Each row below holds a small network's activations on one record, seen along a few directions.
After each row come some of the record's fields: FEM, VES, VENI, PAGA, ZEZI, BAZAS, GEVU.
A field that a record lacks is left out.
The largest differences between rows may come from other fields.
In the rows, 500 means zero.
Random noise pushes rows far along 3 fixed directions. That doesn't count. These rows show it; they differ only by the noise:
[436 600 443 457 497 632 577 380 427 496 533 605 488 579 500 436 358 615
 442 454 593 317]
[467 455 457 550 582 551 588 408 360 712 496 567 457 767 357 396 248 712
 283 345 593 313]
[372 679 380 461 400 654 609 390 503 398 578 628 479 550 558 429 351 600
 554 552 709 287]
[384 667 457 495 415 609 576 316 465 370 585 620 581 475 648 457 440 551
 590 558 727 344]
[504 624 629 410 562 616 474 228 336 368 520 602 685 314 702 530 611 465
 509 444 470 447]

[526 550 486 438 493 509 452 501 518 464 521 490 467 421 512 571 558 421
 532 517 420 509]  (VENI pino; PAGA pud; ZEZI vila; BAZAS der; GEVU fuvim)
[596 562 705 525 622 494 383 117 300 426 543 569 783 272 762 579 741 422
 482 429 528 562]  (FEM koge; VES tidek; VENI pino; BAZAS der)
[508 679 439 366 397 497 505 467 616 340 570 531 431 280 558 595 643 399
 587 654 558 526]  (VENI pino; PAGA pud; ZEZI nol; BAZAS peka; GEVU fuvim)
[559 486 440 486 529 532 556 555 490 628 480 512 358 619 294 487 336 590
 336 375 444 431]  (VENI pino; BAZAS peka)
[486 486 353 577 438 500 585 613 600 638 526 453 343 714 289 461 286 585
 409 482 579 427]  (VENI pino; BAZAS peka)
[504 498 414 411 514 621 597 572 478 533 531 574 411 590 392 460 308 607
 464 473 477 320]  (FEM tol; VES gim; VENI pino; PAGA kisu; ZEZI vila; BAZAS der; GEVU fuvim)
[652 382 772 583 675 340 394 250 289 560 457 453 783 309 697 577 721 379
 417 379 338 721]  (VENI rados; PAGA basi; ZEZI vila; BAZAS peka; GEVU fuvim)
[482 410 548 453 668 577 543 385 376 576 390 566 533 526 422 400 418 587
 351 328 363 455]  (FEM tol; VES tidek; VENI rados; BAZAS peka)
[571 610 483 418 440 513 432 399 533 384 556 523 546 347 611 535 603 368
 526 560 443 527]  (VENI rados; BAZAS der)
[663 497 616 422 620 414 415 448 465 585 511 451 491 378 449 587 654 453
 351 423 300 595]  (VENI pino; PAGA pud; ZEZI vila; BAZAS peka; GEVU tibeb)
[515 576 484 447 485 585 482 385 446 473 558 523 515 528 525 464 470 515
 542 485 564 491]  (FEM vupom; VES tidek; VENI pino; BAZAS der)
[552 422 526 637 520 387 507 463 491 658 527 435 530 594 415 513 464 507
 402 445 578 549]  (VENI pino; BAZAS peka)
[521 446 499 534 513 454 534 542 469 662 459 414 373 661 358 430 397 614
 429 413 497 492]  (FEM vupom; VES tidek; VENI pino; PAGA pud; ZEZI vila; BAZAS peka; GEVU fuvim)
[563 498 497 541 503 457 516 478 507 588 523 489 470 536 411 517 461 513
 408 448 529 509]  (VENI pino; BAZAS peka)
[736 619 455 373 569 492 405 478 478 579 596 576 321 448 330 515 598 504
 351 455 373 499]  (FEM vupom; VES tidek; VENI pino; PAGA pud; ZEZI vila; BAZAS der; GEVU tibeb)
[532 365 526 714 508 321 474 440 471 716 547 431 559 669 437 504 454 499
 407 453 673 533]  (VENI pino; BAZAS der)
[618 541 541 314 579 624 428 506 432 476 445 528 426 389 421 582 536 434
 385 363 181 480]  (VENI pino; BAZAS der)
[522 461 335 511 386 418 486 720 745 476 512 441 262 580 355 549 491 485
 547 659 621 454]  (FEM gul; VES vig; VENI pino; PAGA pud; ZEZI nol; BAZAS der; GEVU tibeb)
[452 602 366 430 439 613 603 631 602 454 511 529 304 541 431 498 369 546
 548 535 462 414]  (VENI pino; PAGA kisu; ZEZI vila; BAZAS peka; GEVU fuvim)
[558 322 681 581 714 383 404 415 259 711 399 517 586 628 493 466 440 567
 316 282 350 642]  (FEM gul; VES tidek; VENI rados; PAGA kisu; ZEZI vila; BAZAS der; GEVU fuvim)
[347 437 319 421 537 676 621 623 446 598 400 532 241 787 292 311 156 744
 410 394 410 287]  (FEM vupom; VES tidek; VENI rados; PAGA kisu; ZEZI vila; BAZAS der; GEVU fuvim)
[533 492 364 500 547 615 627 532 473 661 502 574 324 707 212 419 254 701
 253 432 516 301]  (FEM koge; VES gim; VENI pino; BAZAS peka)
[534 432 533 703 475 339 513 417 516 635 567 430 590 581 489 509 496 483
 464 503 706 569]  (VENI pino; BAZAS peka)
[441 259 548 821 386 177 451 529 643 529 584 371 737 621 601 517 657 419
 661 653 860 659]  (FEM gul; VES vig; VENI mon; BAZAS der)
[424 572 362 449 431 613 592 562 582 440 569 551 339 594 478 486 346 570
 580 580 568 356]  (VENI pino; PAGA kisu; ZEZI vila; BAZAS der; GEVU fuvim)
[663 347 539 615 597 351 483 545 458 690 528 408 499 593 314 476 506 488
 325 405 513 579]  (FEM gul; VES gim; VENI pino; BAZAS peka)
[472 563 415 502 444 523 580 490 509 460 515 557 451 502 530 464 381 548
 524 526 527 459]  (VENI rados; PAGA kisu; ZEZI vila; BAZAS peka; GEVU fuvim)
[578 437 533 577 599 443 503 462 397 742 487 445 478 668 394 443 426 583
 379 369 512 583]  (FEM vupom; VES tidek; VENI pino; PAGA basi; ZEZI vila; BAZAS peka; GEVU fuvim)
[471 497 421 533 470 500 536 566 515 570 522 519 392 605 428 504 375 549
 495 490 542 429]  (VENI pino; PAGA kisu; ZEZI vila; BAZAS der; GEVU fuvim)
[528 597 326 267 472 644 516 642 579 480 469 537 222 494 329 552 434 481
 434 516 326 405]  (VENI pino; PAGA pud; ZEZI nol; BAZAS der; GEVU tibeb)
[558 344 530 528 636 478 555 520 436 739 487 422 509 669 349 462 368 600
 342 412 437 481]  (FEM tol; VES gim; VENI pino; PAGA basi; ZEZI vila; BAZAS peka; GEVU fuvim)
[501 551 434 413 498 594 521 598 528 495 494 529 343 522 452 529 432 503
 507 482 374 429]  (VENI pino; PAGA kisu; ZEZI vila; BAZAS der; GEVU fuvim)
[309 700 501 475 420 615 575 466 566 234 496 575 589 336 755 528 536 450
 764 621 560 471]  (FEM sir; VES tidek; VENI pino; PAGA kisu; ZEZI vila; BAZAS peka; GEVU fuvim)
[578 669 498 345 444 583 408 456 585 327 563 508 502 267 587 606 686 310
 573 572 377 532]  (VENI pino; BAZAS der)
[583 614 486 296 594 716 483 491 384 408 421 623 429 339 520 505 520 489
 396 448 117 400]  (FEM koge; VES gim; VENI rados; PAGA kisu; ZEZI vila; BAZAS der; GEVU fuvim)
[456 435 617 504 560 549 470 466 443 409 427 446 696 332 638 565 719 422
 552 503 273 605]  (FEM koge; VES gim; VENI mon; PAGA basi; ZEZI vila; BAZAS peka; GEVU fuvim)
[434 408 459 754 430 288 535 432 479 640 583 483 563 687 557 440 367 579
 513 561 781 491]  (VENI rados; PAGA pud; ZEZI vila; BAZAS der; GEVU fuvim)
[419 589 500 469 390 541 485 464 554 359 506 537 614 393 718 499 533 415
 672 648 543 522]  (FEM tol; VES vig; VENI rados; PAGA basi; ZEZI vila; BAZAS der; GEVU fuvim)
[585 552 542 391 552 593 420 502 378 454 489 532 475 436 462 543 523 463
 416 401 347 538]  (FEM sir; VES gim; VENI pino; BAZAS der)
[578 368 673 555 667 381 409 432 368 709 384 411 553 526 426 497 559 599
 315 361 412 580]  (FEM vupom; VES vig; VENI pino; PAGA pud; ZEZI vila; BAZAS peka; GEVU tibeb)
[456 617 457 351 513 728 512 511 428 458 431 602 434 444 464 495 423 549
 399 417 351 360]  (FEM koge; VES gim; VENI pino; BAZAS der)
[517 471 518 569 489 410 504 428 483 548 541 528 527 521 626 473 518 477
 482 516 579 515]  (VENI rados; PAGA pud; ZEZI vila; BAZAS der; GEVU tibeb)
[514 634 436 371 448 606 514 474 488 348 509 609 435 384 589 501 449 488
 557 507 395 413]  (VENI rados; PAGA kisu; ZEZI vila; BAZAS der; GEVU fuvim)
[352 581 411 560 299 470 543 594 671 389 579 507 461 595 514 445 436 451
 685 664 762 476]  (FEM gul; VES tidek; VENI pino; BAZAS der)
[462 472 514 620 451 460 535 509 530 571 515 484 594 576 478 490 428 513
 519 546 638 526]  (FEM tol; VES vig; VENI pino; BAZAS peka)
[581 538 541 463 512 403 413 441 512 523 565 494 498 398 512 576 626 434
 465 516 484 538]  (VENI pino; PAGA pud; ZEZI vila; BAZAS der; GEVU tibeb)
[498 535 297 638 446 444 603 496 559 644 550 533 362 668 347 465 388 599
 418 576 743 414]  (FEM koge; VES tidek; VENI pino; PAGA basi; ZEZI nol; BAZAS peka; GEVU tibeb)

Here are new rows. What are their fields?
[508 613 229 464 345 633 559 603 688 531 595 554 248 741 287 418 269 640
 504 640 725 336]  (FEM vupom; VES vig; VENI pino; BAZAS der)
[632 412 430 533 471 411 447 662 672 569 501 452 309 607 289 525 487 502
 401 500 539 454]  (FEM gul; VES vig; VENI pino; BAZAS der)
[547 504 564 557 480 422 458 325 403 467 527 561 634 411 629 517 534 453
 490 469 560 522]  (VENI rados; BAZAS der)
[528 558 403 418 459 568 515 559 545 520 515 548 343 548 377 505 405 515
 427 456 467 400]  (VENI pino; BAZAS der)
[450 584 518 534 394 411 470 468 574 453 594 550 583 422 607 534 571 467
 628 664 704 507]  (FEM tol; VES vig; VENI pino; PAGA pud; ZEZI vila; BAZAS der; GEVU tibeb)
[585 464 507 691 512 395 472 412 492 599 502 490 527 545 426 483 521 555
 435 498 689 518]  (FEM vupom; VES vig; VENI pino; BAZAS peka)
[501 347 520 515 530 448 450 539 507 601 474 420 535 593 441 524 543 485
 426 416 387 566]  (VENI mon; BAZAS der)
[610 614 508 367 511 576 422 441 463 512 529 512 457 454 477 495 564 444
 465 442 406 540]  (FEM vupom; VES tidek; VENI pino; BAZAS der)
[528 531 454 532 445 466 566 538 543 544 547 459 442 570 434 440 494 488
 556 547 575 514]  (FEM vupom; VES tidek; VENI pino; PAGA basi; ZEZI vila; BAZAS peka; GEVU fuvim)
[312 384 483 591 394 492 555 572 521 512 473 532 602 646 524 457 394 579
 597 527 649 479]  (FEM tol; VES vig; VENI mon; BAZAS der)
[411 554 425 357 483 683 550 515 504 356 497 579 411 460 566 493 415 523
 572 539 361 417]  (VENI rados; PAGA kisu; ZEZI vila; BAZAS der; GEVU fuvim)
[523 423 436 624 494 396 568 618 523 582 554 458 433 607 376 454 414 543
 490 517 639 503]  (FEM gul; VES gim; VENI pino; PAGA kisu; ZEZI vila; BAZAS peka; GEVU fuvim)
[572 476 603 473 542 489 464 424 408 557 498 540 611 409 531 524 551 448
 447 421 476 494]  (FEM tol; VES gim; VENI pino; BAZAS der)
[419 618 426 312 465 667 486 632 604 339 428 538 312 468 418 473 463 480
 524 478 371 401]  (FEM gul; VES tidek; VENI pino; BAZAS der)
[576 438 603 454 609 445 457 538 468 690 448 465 491 529 391 522 507 558
 323 420 355 551]  (FEM tol; VES vig; VENI pino; PAGA pud; ZEZI vila; BAZAS peka; GEVU tibeb)
[465 492 505 465 594 570 510 515 428 598 412 550 467 619 400 484 373 575
 346 347 396 405]  (FEM sir; VES tidek; VENI pino; BAZAS der)
[443 499 410 589 431 438 484 572 547 602 570 477 390 571 387 434 437 602
 464 564 661 405]  (FEM vupom; VES gim; VENI pino; PAGA pud; ZEZI vila; BAZAS der; GEVU tibeb)
[656 351 652 511 746 510 503 396 272 762 414 560 517 584 349 454 319 643
 193 285 303 481]  (FEM tol; VES vig; VENI rados; PAGA kisu; ZEZI vila; BAZAS peka; GEVU fuvim)
[510 400 589 641 504 382 500 409 404 646 529 522 666 534 547 487 485 500
 465 441 690 506]  (FEM tol; VES gim; VENI pino; BAZAS der)
[493 550 427 474 479 559 582 568 529 505 500 536 372 537 421 498 365 574
 494 459 478 420]  (VENI pino; PAGA kisu; ZEZI vila; BAZAS peka; GEVU fuvim)
[512 495 535 432 493 559 451 510 401 525 478 493 488 471 529 453 465 540
 454 479 342 502]  (FEM vupom; VES gim; VENI rados; PAGA pud; ZEZI vila; BAZAS der; GEVU fuvim)
[526 541 469 488 479 495 516 471 529 471 514 474 503 454 553 498 498 458
 509 539 434 537]  (VENI rados; PAGA basi; ZEZI vila; BAZAS peka; GEVU fuvim)
[525 524 621 416 548 580 479 301 396 343 493 557 651 274 650 547 601 434
 517 464 371 565]  (VENI rados; BAZAS peka)
